A small network was trained on made-up records. Each row is its average activation on records with the value named, seen along a few directions.
Related values have similar rows: they may be neighbours, one step apart, or belong to one group.
(in the rows, 500 means zero)
Strong random noise was added to every row along 3 fixed directions; ignore it. To show where, here is one row again and again, with new noise each time:
[244, 691, 756, 508, 146, 597, 777, 468, 808, 678, 306, 619, 533, 341]
[582, 462, 214, 367, 602, 458, 464, 649, 396, 323, 539, 390, 467, 546]
[541, 361, 206, 444, 666, 466, 375, 635, 357, 315, 533, 368, 478, 631]
[422, 400, 325, 519, 626, 534, 461, 628, 496, 358, 376, 318, 443, 733]
[393, 521, 498, 475, 376, 522, 565, 529, 571, 521, 454, 539, 530, 433]


Field P:
p11: [315, 262, 578, 732, 505, 571, 347, 475, 537, 595, 321, 498, 569, 699]
p10: [608, 459, 503, 501, 606, 392, 476, 435, 321, 446, 720, 501, 547, 376]
p6: [653, 587, 399, 356, 442, 502, 482, 560, 493, 504, 409, 523, 474, 446]
p7: [353, 269, 547, 615, 431, 493, 349, 441, 479, 570, 543, 650, 657, 488]
p3: [475, 409, 414, 540, 741, 508, 554, 489, 354, 366, 418, 364, 325, 547]
p9: [411, 479, 681, 606, 402, 598, 367, 405, 574, 676, 397, 604, 502, 554]
p8: [642, 501, 538, 591, 603, 485, 328, 436, 428, 558, 623, 529, 516, 578]
p1: [506, 455, 395, 408, 479, 408, 508, 531, 470, 446, 628, 528, 599, 425]
p12: [586, 565, 506, 405, 575, 432, 661, 475, 430, 375, 558, 451, 426, 374]
p5: [722, 689, 444, 374, 569, 553, 514, 601, 572, 507, 447, 395, 374, 599]
p2: [565, 482, 554, 622, 636, 485, 410, 435, 459, 508, 590, 437, 475, 675]
p4: [614, 494, 483, 541, 676, 446, 440, 464, 396, 404, 685, 428, 493, 585]
P is arranged as a line.
Q: Going along P from p1 by way of its neighbour p7, in what order are p9, p5, p2, p4 met?
A: p9, p5, p2, p4
Q: What is the length, in steps, of the shortest route from p3 to p11?
A: 9

Field E:
e9: [ 87, 318, 830, 860, 612, 593, 550, 311, 602, 493, 445, 420, 537, 706]
e3: [606, 410, 417, 590, 725, 527, 245, 524, 373, 494, 506, 416, 423, 698]
e12: [614, 701, 374, 384, 510, 558, 659, 713, 682, 439, 293, 251, 388, 783]
e8: [663, 232, 529, 627, 519, 404,  72, 255, 161, 672, 955, 805, 757, 270]
e11: [589, 592, 522, 484, 487, 523, 432, 491, 594, 580, 451, 511, 494, 581]
e4: [336, 612, 535, 338, 255, 516, 788, 638, 740, 534, 278, 550, 501, 375]
e1: [546, 596, 682, 591, 509, 534, 503, 373, 499, 585, 545, 528, 449, 407]
e6: [558, 866, 670, 400, 394, 514, 922, 488, 638, 521, 409, 432, 304, 364]
e7: [657, 339, 218, 323, 417, 352, 362, 573, 261, 398, 699, 653, 624, 271]
e2: [209, 355, 389, 502, 455, 586, 614, 606, 584, 392, 213, 410, 461, 577]
e5: [681, 641, 141, 226, 596, 483, 512, 782, 583, 308, 389, 322, 431, 672]
e10: [517, 629, 605, 514, 599, 482, 668, 460, 516, 416, 502, 368, 396, 556]
E is arranged as a line.
Q: Going along E from e9 by way of its neighbour e10, in what order are e8, e7, e2, e5 met?
A: e8, e5, e7, e2
Q: Name the neighbours of e11, in listed order.
A: e3, e12
